Here are a small network's activations along a few directions, averaged over the inputs that share one value of a field.
Values that are neighbours, or in one group, have similar rows; names and order tell nothing.
In the rows, 500 means zero.
Random noise pushes rows far along 2 fixed directions. That doesn't count. These rows show it; they differ only by the noise:
[348 406 541 567 301 448 563 448 621 615 621 623]
[642 684 750 604 624 698 572 401 479 604 552 610]
[574 597 699 520 488 669 497 577 561 524 434 510]
[453 504 616 575 413 539 562 442 574 606 588 612]


Values of Gumi:
d5: [652 576 380 485 609 485 382 601 462 402 461 563]
d21: [608 606 645 452 666 770 558 488 311 522 311 443]
d15: [210 398 515 457 292 379 385 589 661 564 540 400]
d20: [353 398 262 535 443 247 597 320 374 500 523 571]
d16: [430 418 249 591 467 423 619 439 392 487 512 400]
d13: [342 436 297 711 471 206 490 268 545 629 904 714]
d7: [555 513 299 513 555 409 538 460 429 413 441 513]
d8: [412 375 439 546 481 286 458 390 605 653 809 656]
d19: [393 423 610 522 343 573 484 411 467 521 471 490]
d17: [382 429 359 405 479 380 410 699 706 425 599 483]
d14: [503 385 365 544 438 523 562 425 348 411 447 384]
d1: [302 376 486 438 391 458 413 580 666 560 632 552]
d6: [470 346 429 447 278 514 656 521 478 430 453 419]
d3: [322 316 541 397 341 478 493 476 556 613 575 482]
d10: [407 368 539 425 298 461 562 487 548 592 369 443]
d18: [281 372 466 476 366 312 391 521 665 594 665 587]
d11: [534 523 474 507 502 525 699 333 408 475 396 539]
d2: [696 634 416 515 598 448 492 654 436 307 438 447]
d12: [257 301 488 439 278 407 442 430 616 624 642 481]
d4: [535 495 307 488 600 348 521 443 435 384 503 546]
d9: [437 444 352 676 651 123 603 196 501 661 852 792]
The values of Gumi form a ring.
Name the neighbours of d18, in listed order. -> d8, d1
Name the neighbours of d4, in listed order. -> d7, d2
Name the neighbours of d19, in listed order. -> d3, d10
Name the neighbours of d13, in listed order. -> d17, d9

Values of Piza:
s10: [621 580 758 392 595 679 410 788 735 375 464 494]
s7: [604 544 559 370 535 841 566 659 341 402 161 312]
s20: [751 724 368 477 664 552 532 479 290 359 391 534]
s13: [669 784 664 552 755 574 328 547 545 435 590 547]
s18: [333 543 693 626 478 425 572 136 570 785 789 785]
s21: [335 454 266 605 422 430 759 295 365 573 540 508]
s17: [688 596 544 630 620 380 408 547 527 525 678 560]
s5: [587 692 899 594 809 820 581 317 436 698 630 593]
s8: [527 542 252 598 577 345 549 479 356 443 600 576]
s15: [426 352 669 377 323 644 516 582 557 405 235 347]
s1: [609 530 811 612 646 679 780 144 368 761 837 763]
s3: [658 567 396 513 610 387 350 614 560 360 422 487]
s16: [513 354 265 480 453 342 532 481 434 370 319 449]
s2: [217 279 415 344 142 457 572 605 601 480 310 273]
s19: [574 529 747 504 652 781 541 341 431 747 486 431]
s14: [608 556 337 505 665 387 334 530 445 368 409 547]
s6: [590 452 447 581 535 616 627 267 282 498 470 419]
s4: [445 545 671 479 423 503 410 492 639 625 671 541]
s12: [467 441 291 401 341 445 502 690 363 349 263 289]
s11: [262 428 415 349 259 343 288 804 822 496 566 447]
s9: [653 608 487 585 692 413 359 611 526 417 512 566]
The values of Piza form a ring.
Name the neighbours of s13, in listed order. -> s17, s11
Name the neighbours of s12, in listed order. -> s21, s16
Name the neighbours of s14, in listed order. -> s8, s3
Name the neighbours of s4, in listed order. -> s10, s18
What is the length, in steps, of the shortest route from s9 to s6? -> 8
